A small network was shown many inputs. Here are its activations along a few directions, one row for each input.
In each table, some parts of the input vary, and every possible input appears once, in random order.
A made-up example of a description, with smaller parts first: one of 6 places along a line, together with either a single point or one of 11 places around a ring or (one of 2 separate values, together with one of 8 places around a ring).
Shared parts are said once, and a part with two or three values counts as separate values.

Rows:
r1: [  5 -10   9  -4   0  -9  -9  -4   5   8 -10   0   0   3  -4   0  -8   0
   1]
r2: [ -1   3   3   5  -3   3 -13   5   6  17   2   8  -8  -5   4   8  -5  -4
  -4]
r3: [  5   9  -6   6  -3  -4  -2   2  -7  -3   3 -13   1  -6  -2 -16   1   5
   0]
r4: [  5   2   4  -2 -15  -6 -12   7  -8  -1  -4  -2  -9  -3   4   5  -2   5
  -3]
r5: [-11   3  -6  -5   3  10  -8   5  -4  12   3  -6 -15  -1  -4  -4   2  -7
  -9]
r6: [  2   1 -11   4  -9  10  -7   7  -9  -1  -3  -6 -11  -5   6  -7   4  -2
  -2]
r7: [ -4   2  -9  -8   8   1   0   3  -6   4  10 -11   2  -3  -1 -10   3   4
  -4]
r8: [  3   4   6  -2  -9  -5  -4 -14  -1  -6   0  -3   3   2   6  -6  -9   0
  12]
r9: [ -2   1  -7 -11   9  -4   4  -4  -1   3  10  -4   5  -3   7  -1   0   3
   6]
r10: [-2 -1 15 -7  1 -1 -4  1 11 14  2  6 -7 10  5 -4 -3  3  0]
r11: [  2  -3  -5  -3   3   2  -9   2  -7   3   3  -6  -9 -10  -6  -3   0  -3
 -11]
r12: [  4  -9   0  19  17  16  31   8   2 -52   0  13  14  18 -31  25  18  -1
 -10]
r13: [-5  5 -3  3  7 -8  4 -3  8 13 10 -3  1 -3  5 -2  4 -5 13]
r14: [  5   1  11  11   5   6  44  -4   4 -46 -35   7  18  12 -18  41   6   5
 -24]
r15: [ -8   0   8   0  -3   0  -4 -14   8  11   5   5   5   2   4  -4  -3  -7
  10]
r16: [  2  -7   3  -1  -5   3 -11   4   0  10  -3   3  -6  -7   7   5  -1   2
  -5]
r17: [  9  -3   6   1  -8  -6  -7   3   4   1 -14   5   1   6   7  -5  -3   4
  11]
r18: [ 4  5 -9  0 -3 -5  4 -1  0 -3  6  0  4 -4 13 -6  4  3 14]
r19: [ -5   4 -10   4   2   1   2   3  -4  15  13   4   5  -2  -3 -10   3  -9
  -2]
r20: [ -8  -6   2 -12   5  -4   1  -9  -2   1   2   5   5   0   3  -7 -12   5
   6]
Describe the family of inputs behind these rows.
Answer: either one of 2 separate values or (one of 3 separate values, together with one of 6 places around a ring)
Change only the place on the ring of 6 in r11. List by row number the other rows that result.
Answer: r1, r7, r9, r16, r20

Rows:
r21: [  1   6   3   4   1 -10  13 -13  19   1  -9   4  17  -5  -4  20   5  -9
   5]
r22: [ 16  -6  21 -16  -4  11   2   3   1 -12 -17  -1   2  16   2   3  -4   2
  -6]
r23: [  0  -2  10   2   7  -9  24 -10  15  -1  -7  15  12   1  -3  -2   0   2
  -1]
r24: [-10   0 -14   1  -2  16  14  -2 -17 -20   2  -6  13  -1   0 -11  11  -4
   4]
r25: [-14  -5  11  -8   3   6  15 -17  -2  -7  -8   3  13   3  -5   6  -6  -7
   4]
r26: [  0  -1   6  19   8   7   9   2  12 -15  11  -1  -1  11 -11  -1   5   1
  10]
r27: [  9  14 -23 -13   1 -10 -16  -2 -14  16  29 -14  -3 -12  15 -33  -1   0
  18]
r28: [ -1   6   2  15  -3  -5   3   1   7  -9   4   3  -4   1 -23  12  21   2
   4]
r29: [  1  -6   7   8   9   8  -6  17  -2 -11  11   8  -1  -2 -12  10   3  -5
 -17]
r30: [  1  11 -16  12  -4  -5  11   2  -4 -14  -2 -10   9  -9 -11  -1  25   9
   2]
r31: [  0   2  -2  17  -1   0   6   9  -2  -9   6   4 -12   2 -14  16   2  -3
 -10]
r32: [  6 -14  -1  -6   6   4   9   4   1   4  -9   3  11  -3  -9  17 -14  -6
 -13]
r33: [ 15  -5   4   0   3   0 -12   5  -3 -10 -25   9   2   8   0  18 -12   6
  -7]
r34: [-13  -5  -3   3   6  16   1  -5   0 -17   9  17   0  10 -10   1   4  -5
   0]
r35: [-10   6  -1   3  -7   7 -28   3   1  39  17  -4 -25  -6  -1 -20  -3  -7
  -3]
r36: [  9   5  14   7 -16 -11   1  -6   7 -10 -21   7   2   4  -3  16   9  14
   5]
r37: [ -2   0   0   7   3 -11  12 -13   5  -5  -6  -6   1  -2   0  24 -10 -10
 -16]
r38: [  2   9 -21  13  -1   0  15  11 -12 -14   1 -10   3  -9  -1   3   7   2
 -11]
r39: [ 10  -9  12   6 -15  -6   8  -8   7 -10 -17  16   8  16   1  -1   0  13
   5]
r40: [ -4 -10   3  -3  16  11   5  12  -4  -8   5   2 -11  14 -11   6  12  -7
  -5]
r41: [  6  -6   6 -21 -16 -17 -29  -6   6  16   6   0 -11  -3  23 -12 -19  10
  24]
r42: [  4   1 -10   5   9   8   2  21 -13 -15   7  -5  13 -12   2  -3   8   1
 -18]
r43: [  3   3  -5  -9   1 -10 -25  -4  -2  22  36   0 -19  -2  -1 -19  -8   1
  19]
r44: [ -6  -8  10 -15  20   2  14  -2   0   1 -11  -1   2   8  -2  11   0  -4
  -6]
r45: [ -5  -1  10  -9 -22  -2 -31   3   7  35 -13  -2 -18  -6  23 -13 -13   0
   1]
r46: [  1   5 -12  16   7   7  18   3   1 -19   6 -14  13   2   1 -14   9   8
   8]
r47: [ -3  -3 -15  -7  15  11  14  14 -13 -12  -1 -10   3   3   3  -6  17  -1
  -5]
r48: [ -3  -5   8  -6  -7  10   0 -11   2 -18 -15  21   6  12  11   6  -8   5
   3]
r49: [ -3  18 -19   0  -6   6 -19   7 -12  33  10 -17  -8 -15  17 -34   5  -8
  -4]
r50: [ 10   1   9   9 -13  -7   4   2  -1 -11 -18   7  -6   4   6  20  -9   8
  -9]
r51: [-16   2   6 -12  -3  -3 -19  -6   6  48  -2  -9 -10 -15  10 -11 -16  -8
  -2]
r52: [ -4  -2   2 -24   3 -21 -15 -13   4  30  18  -6  -4 -11   8 -10 -21   1
  21]
Describe the family of inputs behind these rows.
Answer: one of 4 places along a line, together with either one of 2 separate values or one of 6 places around a ring
Change only the choice among 2 separate values in r51. List by row number the other rows that result.
Answer: r52
Which other rows agree with r22 in the place on the line of 4? List them by row number.
Answer: r33, r36, r39, r41, r45, r48, r50
Change only the choice among 2 separate values in r43. List by row number the other rows that result.
Answer: r35
